Each row below is a small network's average activation on inputs in which a field has the value named, seen along a few directions.
Related values have similar rows: they may be neighbours, one step apart, or belong to one group.
In the rows, zero is written as 500.
Strong random noise was added to every row along 4 fixed directions; ignore it. To show where, here is one row again and again, with new noise each time:
[537 643 483 736 394 442 561 413 568 428 364 364 541 364 566]
[469 531 439 693 325 558 546 649 482 401 534 496 438 291 669]
[490 608 506 627 637 431 504 318 513 581 448 413 520 500 442]
[717 739 636  59 825 451 752 269 450 765  42 650 513 849 329]
[508 468 440 415 558 621 545 659 408 581 459 676 417 480 559]
[682 325 235 488 464 717 446 755 540 547  41 724 602 409 553]


Field Dama:
d14: [542 507 540 426 555 417 409 346 585 533 462 421 579 704 273]
d7: [415 420 525 663 595 390 329 340 579 549 495 442 610 402 423]
d10: [411 763 608 437 444 475 576 447 327 368 776 383 341 455 677]
d15: [613 634 602 368 324 361 646 386 697 433 204 448 691 587 439]
d5: [508 429 490 557 428 509 480 644 453 432 450 475 593 374 521]
d6: [533 168 367 397 470 581 359 786 614 549 397 697 642 476 513]
d4: [706 509 426 451 194 538 641 576 600 293 347 533 526 566 586]
d3: [620 789 642 237 431 509 754 459 405 434 357 441 473 525 587]
d9: [634 488 675 167 414 565 713 612 609 570 184 733 427 631 617]
d1: [518 267 308 636 680 621 265 620 474 602 446 549 582 387 460]
d11: [410 465 471 548 313 516 511 623 503 369 839 462 379 516 509]
d2: [412 452 425 506 527 495 483 424 473 374 818 498 381 584 462]
d12: [512 412 591 520 766 463 408 225 499 656 268 426 619 627 314]
d13: [584 424 328 594 504 554 336 472 499 548 287 421 641 394 449]
d8: [416 464 515 605 457 417 413 517 552 480 709 456 463 555 458]
The values of Dama form a line.
Going along Dama from d10 by way of its neighbour d3, in what order are d7, d5, d4, d12, d13 met?
Answer: d13, d5, d12, d7, d4
How many steps from neighbour to neighbour lead from d9 to d2, at the fewest?
Answer: 7
List every value one step from d8, in the order listed.
Answer: d14, d15

Field Rufe:
v4: [688 508 481 368 449 512 639 453 554 567 176 595 513 571 321]
v18: [381 537 689 517 486 414 479 504 382 538 642 535 460 418 591]
v16: [697 699 557 422 401 512 758 424 452 418 212 369 504 416 593]
v8: [520 760 634 138 470 536 671 588 414 546 553 589 353 663 579]
v9: [545 525 372 394 452 516 450 660 547 452 285 633 641 451 542]
v10: [572 601 713 324 440 461 538 549 537 489 333 515 532 474 611]
v1: [477 462 553 768 689 462 399 366 526 579 521 341 536 366 456]
v2: [362 605 493 554 672 518 474 358 295 553 615 384 463 515 509]
v14: [600 352 426 431 290 584 485 713 662 430 307 673 506 517 616]
v3: [520 549 451 703 328 540 499 606 500 344 594 367 483 350 506]
v22: [379 442 542 478 357 546 482 754 391 372 643 516 520 378 706]
v21: [501 882 818 378 468 424 872 365 318 525 618 378 327 517 581]
v7: [503 622 395 617 351 618 505 549 400 289 580 342 475 320 739]
v15: [671 445 259 328 516 556 472 465 574 512 347 593 507 716 389]
v13: [511 364 480 663 343 469 479 527 702 432 400 495 558 464 530]
v11: [471 554 614 671 528 305 531 289 666 531 601 378 457 519 438]
v17: [455 498 649 465 581 470 566 436 446 610 367 489 576 455 479]
v20: [478 380 559 494 421 536 574 663 456 509 615 675 348 451 462]
v12: [365 448 518 592 536 530 514 696 296 515 956 581 250 498 496]
v5: [533 569 596 141 304 524 704 596 552 415 468 651 471 636 566]
v19: [595 344 274 424 640 506 377 384 604 508 249 572 637 699 303]
v6: [529 356 288 493 423 540 410 572 615 433 498 593 609 575 539]
The values of Rufe form a line.
Going along Rufe from v15 by way of its neighbour v19, in what order are v16, v8, v9, v2, v22, v13, v17 met?
Answer: v13, v8, v9, v22, v17, v16, v2
List every value one step from v12, in the order listed.
Answer: v4, v3
List every value one step from v5, in the order listed.
Answer: v14, v6
How many steps from neighbour to neighbour lead from v11 to v7, at the fewest?
Answer: 15

Field Zavu:
t11: [521 557 577 460 543 410 520 382 579 511 405 467 590 595 422]
t4: [492 518 546 544 487 446 541 543 504 507 493 503 499 439 504]
t12: [511 578 571 488 137 526 676 710 532 284 558 513 424 426 733]
t7: [422 492 553 530 253 505 564 686 501 396 638 518 408 369 667]
t8: [466 318 317 595 514 595 355 580 517 481 659 560 466 486 420]
t13: [601 473 486 647 521 436 404 368 678 519 160 396 668 511 439]
t15: [583 652 553 519 527 450 574 376 494 484 394 390 527 481 539]
t5: [575 585 437 600 616 491 400 347 550 516 286 348 661 485 430]
t3: [575 490 508 369 542 574 570 552 413 542 354 587 487 500 515]
t6: [551 556 513 453 464 420 529 369 590 463 402 469 554 580 445]
t10: [563 509 513 440 571 499 540 446 510 610 301 547 558 533 419]
t2: [544 608 486 655 453 453 469 381 490 455 416 321 589 400 532]
t1: [424 456 464 505 464 495 470 550 485 449 714 535 427 529 509]
t14: [547 473 479 543 475 541 521 532 481 507 378 488 533 439 542]
t9: [462 493 487 357 472 526 568 541 466 483 641 600 378 587 488]
The values of Zavu form a line.
Going along Zavu from t8 by way of its neighbour t9, in what order are t4, t7, t13, t15, t14 met?
Answer: t7, t13, t4, t14, t15
List every value one step from t5, in the order listed.
Answer: t2
List every value one step from t6, in the order listed.
Answer: t12, t1
